These are the activations of a small neural network, seen along a few directions. Each row is one input.
In each table, some parts of the input vary, and every possible input appears once, in random order.
A made-up example of a description, with smaller parts first: ring(8) and (point or ring(11) or (values(2) and line(6))).
Shared parts are said once, and a part with two or three values counts as separate values.
In the rows, zero is written as 128.

Table:
row 1: [133 166  90 195 124 142 150 182 105 141 156 155 123  80 170 128]
row 2: [176 171 142 147 147 167 190 120 189 178 127  89  80  73  72  91]
row 3: [180 145 168 131 173 150 188 100 168 195 111  96  85 106  88 107]
row 4: [137 164  70 157  87 123 149 142 108 103 147 153 148  89 184  93]
row 5: [ 75 120 100 101  70 129 146 130 190  93 160 212 156 118  86 128]
row 6: [133 107 134 138 116  75 121 116  77  88  93 122 124 152 218 142]
row 7: [ 87 101 119 121 135 131 147 158 148 148 126 218 130 146  81 178]
row 8: [ 83 105 113  78 103 117 141 112 148 110 126 216 160 142  90 154]
row 9: [ 67  67 163  76  97  91 111 110 148  78  80 174 126 175 120 161]
row 10: [130 175 114 161 121 136 111 200  95 131 198 120 134  98  95 117]
row 11: [ 86 128  98 140 116 133 146 170 170 132 154 219 132 110  61 163]
row 12: [ 96 169  49 193 144 209  32 101 125 115 188  78 180 157 119 116]
row 13: [183 117 179  68 152 102 155  66 187 141  99  66 105 106 119  86]
row 14: [143 132 135  76 104  86  84 149  74 102 142  95 154 143 143 111]
row 15: [140 148 110 100 109 118 111 153  69 108 153 108 171 140 117 101]
row 16: [143 174  94 117  71 124 107 158 102  96 186 114 168 107 108  88]
row 17: [ 86  79 141  98 127 106 131 163 142 133 108 199 110 150 104 183]
row 18: [138 122 132 149 135 112 128 165  70 155 111 147 110 113 204 149]
row 19: [127 102 157 168 144 106 130 158  68 125  96 127  99 144 203 159]
row 20: [131 109 171 121 138 110  93 173  52 123 125  88 113 160 131 162]
row 21: [150 130 115 116 103  83 121 122  78 111 106 146 139 121 219 127]
row 22: [179 124 182 101 180 130 166 109 164 178  87  74  72 102 106 107]
row 23: [ 76  65 169 113 132 102 127 147 139 116  96 182 101 177 108 201]
row 24: [130 148 129 142 140 132 111 181  58 151 170 123 132 123 101 134]
row 25: [141 149 114 175 148 136 148 161  65 149 135 163 127 103 175 158]
row 26: [167 100 204  84 159 114 150  65 175 115  64  49  98 137 120  87]
row 27: [184 168 129 107 114 137 182  72 215 149 141  81 117  74  87  74]
row 28: [173 102 216 111 174 130 157  92 157 166  73  60  71 131 111 134]
row 29: [137 145  95 194 168 230 108  27 230 158 146  38 134 136 105  87]
row 30: [142 123 152 118 131 114  92 190  59 137 144 109 122 138 126 130]
row 31: [183 142 157  92 147 126 185  62 183 159 115  86 123 104  99  83]
row 32: [ 38 113  51 180 119 215  63  72 207 121 144 170 178 167  93 166]
row 33: [125 111 160  94 108  83  83 138  71  83 122  72 146 170 144 124]
row 34: [134 139  86 147 125 106 152 126  79 114 132 153 145 119 191 116]
row 35: [ 95 158  37 240 145 212  72  90 135 119 153 114 159 140 193 130]
row 36: [ 82  87 133  59 101  91 118 129 155  90  95 194 138 160 116 133]
- What do these inputs look like to the network? => values(4) and (point or (values(2) and line(4)))
- The inputs of row 23 and row 20 match in every part but the values(4) part. If row 9 is changed in the same way as row 23 into row 20, which row does it become? => row 33
- Change only the values(4) part in row 18. List by row number the other rows that result. => row 17, row 22, row 30

Table:
row 37: [152 113 182  96 142  98 179 129 145 158 102 138  95 112 101 137]
row 38: [102 118 111 135 128 163  88  79 161 110 130  96 145 162 125 126]
row 39: [117  80 170  77 103  85 145 117 150 130 100 165 117 132 124 138]
row 40: [ 91 126 105 129  97  89  95 212  26  87 143 193 144 150 178 173]
row 41: [ 60 144  50 169  94 151  87 183  87 102 180 213 168 140 146 167]
row 42: [163 181  94 152 140 162 153 140 139 140 158  95 129  92  99  84]
row 43: [191 165 149 115 141 104 152 156  88 146 135  89 112  95 133  99]
row 44: [126  95 161  98 130 104  90 101 112 110  99  92 131 167 149 133]
row 45: [172 125 156 148 147 111 110 115  98 143 113  65 107 124 179 115]
row 46: [129 128 132 132 147 150 177 109 192 157 118 148 118 104  73 122]
row 47: [140 150 104 175 157 177 120  94 140 135 133  76 134 128 140 107]
row 48: [ 92 112 122 109 110 144 139 101 198 119 124 168 135 130  88 136]
- What do these inputs look like to the network? => values(2) and (point or ring(5))
- The inputs of row 37 and row 46 match in every part but the values(2) part. If row 45 is changed in the same way as row 37 into row 46, which row does it become? => row 47

Table:
row 49: [114  99 148  93 112 101 131 119 148 107 106 140 124 146 111 136]
row 50: [174 169 120 147 157 183 161  57 221 176 149  63 111  97  80  89]
row 51: [ 90 146  80 153 121 154 100 139 131 120 153 174 160 128 125 147]
row 52: [ 99 107 118 142 134 141 108 108 143 117 119 129 140 154 117 139]
row 53: [148 126 164 109 140 118 119 115 106 126 109  94 125 132 156 122]
row 54: [151 151 116 143 122 117 121 150  88 124 148 108 126 120 154 119]
row 55: [146 130 160 118 134 104 157 162 111 143 122 140 104 111 116 139]
row 56: [159 106 182  74 136  97 154 116 136 148  95 110  94 129 131 126]
row 57: [111 149  82 163 114 148 107 159  93 117 156 154 152 116 164 125]
row 58: [121 127 129 151 135 128 111 120 110 111 121 116 138 139 148 136]
row 59: [ 94  99 108 116 103 119 140 164 122 118 130 180 135 135 107 130]
- What do these inputs look like to the network? => point or (values(2) and ring(5))
- Change only the ring(5) part in row 53. List by row number the other rows that result. => row 49, row 52, row 56, row 58
- Change only the values(2) part in row 59. List by row number the other rows that result. => row 49

Table:
row 60: [116 116 120 118 123 163 130 107 215 136 133 117 144 133  65 112]
row 61: [120  96 175  85 127 131 180 102 202 138 102 145 113 127  55 126]
row 62: [117 167  74 161 135 177 118  92 167 137 166 118 139 110  99 107]
row 63: [ 58  92  94 152 138 138  70 153  74 106 109 163 177 183 175 183]
row 64: [ 65 113 101 106  88  88  96 210  81 103 135 248 143 111 158 164]
row 65: [147 155 114 115 151 127 162 101 160 168 137 141 138 108 101 126]
row 66: [176 137 147 143 151 147 128  90 160 150 111  52 103 118 129 105]
row 67: [115 118 132  88  88  71 104 217  19  84 142 164 137 167 140 159]
row 68: [ 75 128  67 152  74 112  74 134  50  46 156 177 187 151 183 118]
row 69: [ 73 141  68 216 102 151 116 200  83 116 186 210 137 142 168 196]
row 70: [179 120 188 119 161  96 178  85 136 151  75  81  67  97 128 107]
row 71: [173  93 219  71 142  78 163 104 149 127  71 100  76 143 135 131]
row 72: [159 170 109 166 142 185 121 112 144 145 159  54 127  98 122  81]
row 73: [153 110 154  93 137 125 115  85 159 148 102  79 105 145 136 127]
row 74: [195 163 159 134 163 130 165 126 121 166 137  72 127  86 126  80]
- What do these inputs look like to the network? => values(5) or (values(2) and ring(5))
